Each row below holds a small network's activations on one input, seen along a few directions.
In each table, some parts of the input vary, and every possible input appears once, in random order.
A made-up example of a description, with smaller parts first: values(3) and (point or line(11) or (line(4) and ring(5))).
Shared parts are said once, and a part with two or three values counts as separate values.

Other details of the inputs vary at random and push rows far along two fixed directions, the same in every table; ignore that.

A family of inputs:
r1: [35 33 -2 30 40 24  9 45 23 33 13]
r2: [38 23  7 30 25 -5 19 27 41 41 35]
r3: [-21   4 -76  16  -8 -28 -19  25 -39  -1  16]
r4: [53 -5 -2 29 24  1 -2  8 57 26 24]
r5: [17 -3  1 36 60 18 14 -3 42 16  5]
r6: [-46   1   8 -64 -61  -2 -23 -18 -59 -46 -29]
r7: [ 37 -10  57 -47   6  43  22 -15 -16 -10 -44]
r8: [ -9  -4  77 -38  17  34  47 -14 -20  14 -24]
r9: [15  1  6 36 58 13 13 16 30 37 11]
r10: [  6 -27  68 -37  17  38  26 -31  -4   0 -36]
r11: [-29 -27  -7 -56 -47 -33  22 -50 -60 -41 -12]
r12: [-27   5 -49   9 -43 -44 -46   4  14 -13  35]
r13: [ -2 -10  80 -38  11  39  14 -35   1   1 -36]
r14: [44 29  0 52 27 22  1 45 43  4 -4]
r15: [-28 -16 -16 -56 -33  -4  14 -33 -77 -47 -35]
r16: [46 18  9 52 11 -9 13 26 62 12 18]
r17: [-24  10 -68  13 -26 -15 -53  11 -19  -9  13]
r18: [ -7  -9  80 -18   3  31  39 -16  -3 -14 -44]
r19: [-19  -3 -60  15 -39 -43 -44  -7   1  -3  35]
r20: [-19  -7 -70  17 -24 -57 -11   7 -23   6  38]
r21: [-61  -2 -45  17 -19 -23 -51   6   8 -10  20]
Each input here is: values(3) and (point or line(6)).
Changing only the values(3) part turns r16 into r18. The same change can be made to r11. Which row results? -> r5
Which other rows agree with r6 in the values(3) part? List them by row number. -> r1, r3, r7, r14, r15, r17

A family of inputs:
r22: [45 22 27 11 44 36 19 17 29 17 -8]
r23: [ 34  12  39  17  42  39   3  11  38  22 -13]
r24: [-34  -4 -75  19 -14 -15 -41  15 -20 -11  15]
r25: [ 18  19 -56  69  36  -8 -19  42  37  33  34]
r26: [36  5 39 21 44 30 12  2 45 16 -7]
r27: [-17  -9  17 -24 -12   2  24  -8 -31 -10 -19]
r28: [-22 -14  19 -34  -5  -3  12 -25 -25  -8 -11]
r29: [58 12 42 11 23 21  3  0 60 12 -4]
r30: [61 21 38  9 21 15 14  2 55 13  2]
r31: [-20  -5 -61  17 -36 -36 -44   0   5 -14  23]
r32: [-11 -20  14 -28  -6  -5  23 -20 -31   0  -6]
r33: [-19  -5  21 -26 -14  13   0 -13 -32 -11 -25]
r34: [-37  -2 -53  18 -38 -31 -47   9   2  -9  27]
r35: [ -7  -8  16 -26 -12   2  19  -8 -42  -4 -18]
r36: [-25 -11  23 -25 -13  13   7 -13 -24 -16 -25]
r37: [ 45  18  30   9  48  34  12  17  33  14 -11]
r38: [  2  -8   7 -30  -8   7  21  -6 -42 -11 -18]
r39: [ -8  -4 -68  17 -38 -48 -27   5  -7  -8  31]
r40: [52 15 26 13 47 33 26 19 28 20 -8]
r41: [  8  -2  23 -35 -29 -11   2 -22  -6 -20 -12]
r42: [ 21   6 -56  72  37 -16 -13  32  43  29  41]
r43: [-18  -5  17 -24 -13   0  19 -22 -31 -16 -13]
r44: [-23  -2  20 -26 -13   7  18 -10 -29 -13 -19]
r45: [ 19  26 -42  61  13 -16 -31  38  61  25  47]
r46: [-29   2 -62  19 -40 -45 -30  15  -8  -5  35]
r47: [-40 -10 -76  29 -18 -36 -19  20 -24  -2  25]
r48: [-17 -10  22 -27  -9  -2  13 -23 -26 -18 -16]
r49: [-23 -19  20 -30  -7   7   5 -27 -20  -7 -14]
r50: [-40 -12 -81  26 -13 -41 -22   7 -19   5  35]
r51: [ -9 -11  16 -22 -10  -3  24 -19 -29 -11 -13]
r52: [-22 -18  20 -29  -7   6   6 -26 -21  -7 -13]
r53: [65 15 36  9 21 12 18  4 51 16  2]
r54: [  9   7 -50  70  36  -4 -32  26  54  22  33]
r55: [-38  -1 -59  20 -41 -35 -48  11  -1 -11  30]
r56: [ -3  -5  25 -32 -35 -11  11 -11 -22 -10  -4]
r57: [-24  -7  23 -28  -9   4  12 -11 -26 -16 -22]
r58: [-11  -1  32 -36 -32  -7   0 -14 -12 -17  -9]
r59: [-17   0  20 -29 -10   5   5 -11 -32 -11 -22]
r60: [39 23 37 18 43 33 17 15 32 26 -7]
r61: [-22  -9  17 -31  -8   0  17 -24 -29  -5  -8]
r62: [-25 -13  22 -24 -11  14   4 -13 -20 -14 -24]
r63: [ 44  14  31  13  46  42   7  15  35  14 -14]
Changing only one part turns r55 into r46. The same change can be made to r36. Which row results? -> r27
What do these inputs look like to the network? -> line(6) and (values(2) or line(5))
Which other rows agree with r61 in the line(6) part? List them by row number. -> r22, r30, r43, r44, r45, r60
Which other rows does r56 become when the values(2) part takes its other values? List them by row number. -> r39
Which other rows does r58 become when the values(2) part takes its other values? List them by row number. -> r41
Which other rows does r42 become when the line(5) part takes its other values? List them by row number. -> r32, r35, r38, r47
